Each row below is a small network's average activation on inputs in which a field has the value named, seen along a few directions.
Related values have similar rows: they may be neighbours, one step apart, or belong to one group.
(in the rows, 500 means zero)
Strong random noise was added to every row along 4 fixed directions; ignore it. To show where, here is one row again and again, with new noise each time:
[394,543,462,365,533,566,515,451,475,605,598,331,547,512]
[635,484,511,484,596,369,369,541,443,379,447,478,373,344]
[479,641,463,314,601,471,422,386,376,528,651,424,521,531]
[615,362,573,474,321,345,374,560,419,135,555,547,442,359]
[339,336,575,473,347,622,697,598,664,505,467,389,587,487]
[379,465,518,388,421,568,572,493,522,508,586,387,578,518]


Field VOSA:
lenu: [503,607,476,539,481,463,468,352,371,627,544,600,522,596]
sir: [563,570,481,506,442,466,403,485,364,484,457,438,558,583]
ruki: [452,582,431,342,527,477,353,409,329,473,718,477,482,477]
rad: [532,511,405,504,362,529,423,388,410,471,616,653,520,576]
sinuv: [489,494,537,523,617,549,532,582,612,555,418,449,473,445]
gedod: [479,461,445,575,406,611,525,503,470,729,480,323,578,570]
dedar: [509,448,465,557,423,507,560,528,633,396,543,728,524,530]
dabe: [565,476,444,620,609,497,528,546,634,516,416,550,368,388]
tiruv: [434,327,454,593,308,585,584,539,611,464,552,616,502,555]
voge: [479,407,528,598,352,551,444,596,491,360,450,333,499,455]
feri: [499,538,567,567,518,403,480,486,402,502,484,412,551,497]
The values of VOSA form a ring.
Question: Going along VOSA from voge by way of its neighbour sinuv, in what order are lenu, rad, tiruv, feri met?
Answer: tiruv, rad, lenu, feri
Question: Name the neighbours of dabe, in listed order.
Answer: ruki, dedar

Field FELI:
pob: [649,570,278,609,825,540,489,501,543,945,164,492,331,435]
ruze: [632,510,720,501,707,347,482,619,572,246,184,684,420,365]
bazas: [455,573,265,510,705,608,418,461,589,670,554,268,385,373]
dom: [364,535,412,334,632,631,493,520,499,599,707,272,542,532]
koru: [624,479,575,629,217,441,393,518,276,304,594,531,507,490]
kipi: [273,246,302,547,179,684,463,512,554,569,772,223,509,391]
fase: [612,449,365,659,576,476,324,449,418,502,509,572,289,275]
tira: [417,654,316,442,503,617,392,268,266,831,695,391,562,759]
kime: [530,746,430,516,978,407,417,488,440,820,289,197,344,444]
vaba: [499,513,620,485,293,503,672,523,526,503,483,487,694,652]
tode: [786,688,507,355,974,168,124,475,348,455,421,501,301,266]
The values of FELI form a ring.
Question: Going along FELI from tode by way of its neighbour dom, in what order are ruze, bazas, kipi, kime met?
Answer: bazas, kipi, kime, ruze
Question: Name the neighbours of koru, in listed order.
Answer: tira, vaba
